Each row below holds a small network's activations on one input, seen along a few directions.
In each table, some parts of the input vary, and every possible input appears once, in random order.
Descriptions start from the smaller parts, as in this example, which fits no table here: one of 6 places along a line, together with either a single point or one of 9 places along a line or (one of 2 separate values, together with one of 5 places around a ring).
Shared parts are said once, and a part with two or three values counts as separate values.

A family of inputs:
x1: [-11, -23, 29, 46, -18, 44, 2, 15, 35, -6, -8, -5]
x2: [35, -29, -24, -36, 23, -33, 70, -13, 26, 74, -66, 1]
x3: [4, 30, -8, -37, -13, -9, -12, -27, -18, -21, 5, -31]
x4: [-20, -24, 29, 16, 22, -26, -8, 26, 4, -17, 9, 1]
x5: [-17, -19, -1, 8, 25, -27, -36, 11, 5, -5, -11, -19]
x6: [-6, 27, -10, -10, -22, -31, -34, 5, -2, 14, 11, -12]
x7: [-14, -13, -12, -15, 7, 3, 8, -29, -17, -14, 55, 48]
x8: [-4, 22, 19, -30, -35, -6, 10, -3, -25, -36, 21, 2]
x9: [6, 10, -24, 42, 12, -3, -12, 8, 4, -7, -17, -30]
x10: [32, -15, 35, 19, 11, 38, 3, 21, -14, -9, 7, -23]
x11: [-16, 40, 7, -20, 13, 11, 9, -18, -7, -15, 22, 35]
x12: [-17, 41, -27, -28, -1, 13, -25, -23, -10, -6, -3, 29]
x13: [-2, 2, 3, 49, -10, 1, 10, 31, -3, -21, -1, 3]
x14: [-11, -8, -42, -22, 11, 2, -20, -43, -16, -2, 35, 28]
x15: [-7, -18, -1, 39, -14, 43, -26, 1, 37, 6, -29, -24]
x16: [31, -14, 2, 11, -4, 39, -31, 16, -18, 0, -19, -28]
x17: [23, -37, 0, -31, 2, -27, 92, 14, 19, 60, -48, 32]
x18: [-6, 26, 24, -2, -8, -33, 0, 10, 1, 5, 37, -6]
Q: Describe the family of inputs behind these rows.
A: one of 2 separate values, together with either a single point or one of 8 places along a line
Q: Change only the choice among 2 separate values in x15. List by row number the other rows that result.
A: x1

A family of inputs:
x19: [10, -28, -28, -19, 16, 7, 1, -48, 27, 42, -44, 22]
x20: [9, -24, 33, -34, 13, 34, 63, 7, 2, 11, -4, 29]
x21: [5, -24, -61, -21, 15, -20, -9, -2, 5, 48, -49, 19]
x22: [7, 29, -33, -42, -40, -37, 2, -6, 26, 51, -62, -33]
x23: [-13, 74, 2, -29, -57, -11, -66, -7, -23, -35, 25, -44]
x24: [-7, -31, 53, 112, 14, 21, -24, 63, 52, -23, -9, -57]
x25: [16, -22, 13, -28, -4, -37, 54, 19, -25, -8, -23, 2]
x26: [44, -57, 57, 76, 1, 41, 16, 71, 26, 3, -49, -66]
x27: [-5, 54, -17, 19, -7, 69, -24, -43, -21, -49, 49, 8]
x28: [-43, 2, 28, 1, 26, 16, 24, -2, 25, -14, 36, 37]
x29: [-31, 44, 28, -8, -50, -56, 3, 25, 16, -3, 13, -8]
x30: [-7, -1, -22, -8, -2, 21, -62, -32, -36, -32, 73, -7]
x31: [3, 66, -5, -12, 0, -15, -66, -8, -43, -31, 33, -25]
x32: [24, 22, -41, -24, 17, -42, 1, -6, 8, 54, -54, -13]
x33: [-28, -14, 32, 14, 6, -11, 4, -15, 18, -12, 31, 46]
x34: [18, 9, -53, 7, 10, 41, 42, -44, 32, 36, -38, 19]
x35: [-18, 34, -18, -14, 2, -11, -54, -23, -42, -64, 29, -25]
x36: [-36, 4, 8, 7, 9, -56, 15, 10, -3, -33, 17, 11]
x37: [27, -58, 9, -23, -8, -5, 46, 11, -19, 23, 21, 20]
x38: [31, -3, 14, 4, -13, 42, 83, -1, -2, 6, -3, 34]
x39: [20, 18, 33, -44, -63, -37, 42, 35, -7, 21, -27, -18]
x40: [-11, 16, 6, -7, -1, 34, -65, -48, -23, -44, 43, 10]
x41: [-26, 33, 2, -20, 20, 61, -45, -35, -16, -45, 48, 2]
x42: [-25, -32, 4, 13, 4, -24, 8, 1, 3, -1, 61, 29]
x43: [14, -46, -57, -20, 15, -6, 5, -31, 15, 53, -14, 5]
x44: [-35, -10, 2, 13, 5, -38, -7, 30, -6, -6, 26, 43]
x45: [37, 10, 25, -26, -6, -41, 42, 35, -26, 25, -19, 2]
x46: [4, -10, -55, -27, 19, -38, 13, -22, 11, 20, -58, -13]
x47: [17, -36, 6, -23, -8, -20, 32, 40, -29, 19, -14, 34]
x48: [19, -46, 0, 84, 22, 41, -19, 25, 42, 42, -88, -82]
x49: [-15, 36, 20, 10, 7, -60, 3, 25, -3, 1, 21, 11]
x50: [-16, 21, -25, -8, -2, 6, -76, -3, -46, -38, 38, 7]
x51: [24, -40, 37, -22, -7, 8, 42, -5, -5, 12, -9, 37]
x52: [-22, 23, 9, 40, 0, 24, 45, -11, 20, -18, 37, 43]
x53: [-4, -12, -34, -32, 36, 34, 22, -35, 36, 41, -40, 13]
x54: [11, -1, 28, 91, 7, 66, -93, 28, 9, -54, 3, -92]
Q: Describe the family of inputs behind these rows.
A: one of 4 places along a line, together with either a single point or one of 8 places along a line
Q: The inputs of x19 and x51 match in every part but the place on the line of 4. If x21 is changed in the same way as x19 into x51, which row does it become?
A: x47
Q: Change only the place on the line of 8 in x40. List by row number the other rows that result.
A: x23, x27, x30, x31, x35, x41, x50
Q: A walk changes only the place on the line of 4. It starts at x43 and steps to x37. List the rest of the walk in order.
A: x42, x30
Q: A walk changes only the place on the line of 4. It starts at x27 and steps to x52. List the rest of the walk in order.
A: x38, x34

A family of inputs:
x55: [-30, 43, -13, 34, -4, 7, -76, -25, -5, -43, 65, -18]
x56: [-19, 44, -6, 6, 19, 29, -101, -25, -18, -43, 33, -29]
x57: [-34, 33, 36, 22, -19, 13, -32, 16, -29, -55, 78, 26]
x58: [-49, 21, 12, 19, 10, 10, -58, -14, -15, -75, 61, 0]
x59: [28, -64, 6, 10, -3, -7, 28, 20, 22, 46, -51, -3]
x60: [27, -34, 7, 43, 23, 4, 59, 26, 27, 42, -73, -14]
x61: [27, -24, 17, 17, -2, 4, 59, 32, 50, 41, -68, -12]
x62: [31, -58, -9, 27, 25, 4, 40, 36, 20, 42, -49, -13]
x63: [9, -7, -52, -93, 2, -18, 77, -56, -5, 59, -17, 81]
x64: [10, 7, -38, -91, -11, -87, 63, -10, -8, 48, -28, 50]
x65: [-11, 25, 58, 1, -15, 9, -2, 10, -42, -71, 88, 16]
x66: [12, -43, 19, 0, -8, -4, 44, 21, 36, 56, -52, -21]
x67: [-1, 58, -36, 5, -18, 36, -101, -30, -32, -47, 13, -62]
Q: Describe the family of inputs behind these rows.
A: either one of 2 separate values or one of 5 places around a ring or one of 6 places along a line
Q: Which of the alternatives is x63?
A: one of 2 separate values
Q: List by row number the other inputs of the same sort as x55.
A: x56, x57, x58, x65, x67

A family of inputs:
x68: [23, 21, -30, 28, 14, 92, -69, -41, -37, -41, 7, -20]
x69: [-10, 75, -83, -46, -10, -7, -79, -58, -42, -51, 19, -16]
x70: [45, -30, 31, -6, -14, -46, 96, 47, 9, 61, -70, -30]
x71: [-47, 29, 42, 43, 5, 18, 5, 17, -8, -66, 73, 41]
x72: [53, -57, 7, -27, -14, 38, 106, -1, 32, 72, -37, 25]
x73: [-11, 50, -8, 23, -19, 76, -73, -14, 7, -33, 1, -46]
x74: [-13, -1, 66, 30, -37, -34, -34, 68, -32, -60, 81, -8]
x75: [-38, 31, 65, 27, -19, 6, -13, 23, 10, -66, 80, 19]
x76: [39, -15, 22, 4, -15, -32, 92, 42, 15, 53, -87, 10]
x77: [-41, 0, 49, 18, 16, 35, 3, 6, -20, -68, 90, 37]
x78: [30, -17, 4, -6, -2, 8, 113, 24, 29, 55, -75, 29]
x79: [2, 47, 16, 35, -34, 31, -89, -9, -5, -31, -7, -73]
x80: [-34, 5, -100, -49, 16, -73, -7, -43, -6, 25, -31, 36]
x81: [61, -55, 32, -27, -16, -48, 79, 77, -3, 44, -74, -17]
x82: [-6, 84, -53, -74, 17, -2, -96, -52, -47, -31, 27, -8]
x83: [9, 63, -2, 35, 3, 41, -62, -24, 6, -50, -4, -67]
x84: [-31, -46, -19, 19, 45, 0, 4, 10, 53, 30, -49, 12]
x85: [59, -79, 17, -37, 11, 34, 100, -9, 3, 55, -55, 42]
x86: [15, 6, -46, -111, -50, -49, 87, -21, -20, 57, -48, 46]
x87: [33, 35, -2, 38, -17, 1, -82, 18, -39, -45, -5, -95]
x88: [-37, 23, 62, 41, -6, -32, -14, 53, -33, -62, 70, -11]
x89: [-1, 45, 12, 21, -31, 26, -90, 22, -19, -29, -2, -97]
x90: [44, -22, 34, -21, -27, -8, 99, 18, 52, 59, -62, 0]
x91: [2, -77, -32, 19, 29, 30, -12, -17, 31, 48, -24, 31]
x92: [-15, -64, -21, 18, 52, 9, 10, -18, 43, 36, -25, 1]
x93: [-15, -35, -14, 39, 30, -54, -9, 42, 26, 39, -50, -38]
x94: [-8, -25, -17, 40, 40, -30, 8, -3, 61, 28, -44, -12]
x95: [-28, -4, 39, 21, -6, 52, -5, 5, -10, -52, 104, 44]
x96: [-7, -62, -38, 19, 31, 30, 0, -7, 49, 49, -16, 16]
x97: [47, -35, 1, -7, 4, 16, 120, -4, 20, 61, -50, 19]
x98: [-44, 14, 76, 31, -5, -18, -21, 39, -21, -73, 59, 20]
x99: [27, 31, -31, -116, -26, -50, 75, -17, -24, 82, -38, 56]
x100: [13, -65, -4, 31, 0, -61, -26, 44, 32, 43, -33, -43]
x101: [2, 25, -7, 13, 13, 80, -59, -41, -14, -43, 14, -54]
x102: [-15, -25, 51, 21, -9, 47, -14, -18, -25, -51, 102, 51]
x103: [-19, 24, -78, -53, 39, -79, -16, -52, -8, 53, -17, 39]
x104: [-51, 55, -24, -43, -14, -49, -16, -33, -57, -74, 90, 61]
x105: [-40, 65, 9, -61, -14, -45, -38, -40, -47, -36, 114, 60]
x106: [-15, -42, 2, 40, 5, -40, -20, 13, 52, 46, -46, -18]
x107: [18, 30, -29, 29, 15, 87, -54, -44, -17, -36, 19, -43]
Q: Describe the family of inputs behind these rows.
A: one of 4 places along a line, together with either one of 2 separate values or one of 8 places along a line
Q: The inputs of x87 and x74 match in every part but the place on the line of 4. If x79 is changed in the same way as x87 into x74, which row does it become?
A: x98
Q: The inputs of x69 and x104 match in every part but the place on the line of 4. If x82 is changed in the same way as x69 into x104, which row does it become?
A: x105
Q: A walk changes only the place on the line of 4. It starts at x88 and steps to x89. List the rest of the walk in order.
A: x93, x70
Q: List by row number the other rows that have the place on the line of 4 in common with x78.
A: x70, x72, x76, x81, x85, x86, x90, x97, x99
